[118 121 106 124 116 135] ans = 118
[128 129 130 125 124 126  98] ans = 128
[149 141 137 126 151] ans = 149
[ 98 102 118 150 117 114 138] ans = 98
[102 114 101 103 140 113 144] ans = 102
[112 131 104 110 129 119] ans = 112
[101 156 103 118 104] ans = 101
[123 132 124 134 106 129 152] ans = 123
[147 107 147 145 150 108 148] ans = 147
[127 144 101 128] ans = 127
---
[153 138 130 124 139 138 121]	153
[155 104 157 154 130 153 133]	155
[144 138 133 130 151]	144
[158 135 156 102 135 104 146]	158
[116 117 114 114 114 101 114]	116
[116 151 119 117 132 137 103]	116
[127  99 100  99]	127
[139 136 133 123 125 152 140]	139
[153 149 116 135 123 140 143]	153
---
[[143 145 143 143 113 146 110]
 [112 149 110 111 108 149 107]] | 113

[[146 131 124 132 148 123]
 [ 98 145 105 152  98 134]
 [155 116 144 111 155 125]] | 152

[[120 125 134 153 152 152 151]
 [141 113 127 142 141 142 140]
 [123 140 124 108 108 108 109]] | 141

[[151 109 109 106 151 106]
 [146 144 144 112 147 109]] | 106

[[140 148 112 125 139]
 [122 113 149 137 124]
 [140 149 111 125 139]] | 149

[[113 130 121 141 149 107]
 [142 125 125 152 141 122]
 [135 105 143 110 126 107]] | 152

[[135 155 133 130]
 [128 127 141 136]] | 155

[[106 105 105 105 149 105]
 [147 151 148 148 108 151]
 [106 156 105 106 101 156]] | 148

[[121 132 131 144]
 [119 148 133 156]] | 132

[[108 109 105 152 105]
 [145 145 110 148 108]
 [149 147 150 105 150]] | 110
---
[137 150 116 141 126] Answer: 141

[[125 131 124 126 125 133]
 [118 116 120 126 118 145]
 [101 127 133 120 101 111]] Answer: 125

[121 108 132 143 148 146 150] Answer: 146

[[124 125 126 112 115]
 [119 124  99 115 113]
 [132 129 144 130 131]] Answer: 112

[[124 139 125 134]
 [125 151 136 134]] Answer: 125

[138 118 131 103 132] Answer: 103

[126 131 111 119 106 130 136] Answer: 130

[[147 132 121 125 130 106]
 [124 116 130 101 128 123]
 [147 135 120 132 131 108]] Answer: 130
---
[[146, 127, 113, 106, 126, 116, 127],
 [151, 144, 120, 131, 133, 102, 115],
 [135, 134, 119, 106, 131, 132, 132]] 119

[[149, 125, 145, 134],
 [135, 131, 130, 129],
 [121, 121, 144, 124]] 129

[142, 125, 126, 126, 104, 133] 125

[[148, 106, 151, 107, 121, 109, 110],
 [108, 150, 105, 146, 134, 144, 143],
 [109, 149, 106, 145, 135, 144, 143]] 106

[[122, 151, 134, 125, 114, 155],
 [157, 143, 133, 115, 126, 145],
 [124, 138, 109, 102, 114, 143]] 138

[132, 153, 118, 127, 129] 132

[115, 133, 151, 150, 114, 147] 133
---
[146 118 102 128 111] yields 111, 146

[120 122 131 102 133] yields 133, 120

[134 150 146 141 137 147 124] yields 124, 134

[[125 131 131 149]
 [142 122 123 144]] yields 149, 142

[116 140 127 153 120] yields 120, 116

[[137 116 121 123 138 131]
 [134 133 134 142 153 132]] yields 131, 134

[145 106 150 134 129] yields 129, 145

[141 125 120 156 130 128] yields 128, 141
---
134  126  152  144  145  142  116 yields 145
102  120  133  117  127  121 yields 117
 98  152  148  141 yields 152
134  106  153  140  131 yields 153
126  146  100  109  153 yields 100
138  121  147  130  134  100 yields 130
---
[[123 127 128 126 128 127 130]
 [142 132 124 134 128 133 121]
 [101 120 134 117 128 120 140]] -> 134, 142

[115 129 138 101 130] -> 138, 138

[116 129 137 104 126] -> 137, 137

[[139 136 129 105 146]
 [127 145 123 136 136]
 [117 131 141 103 119]] -> 123, 146

[100 128 143 142 128] -> 143, 143

[117 154 141 123 142 129 134] -> 123, 154
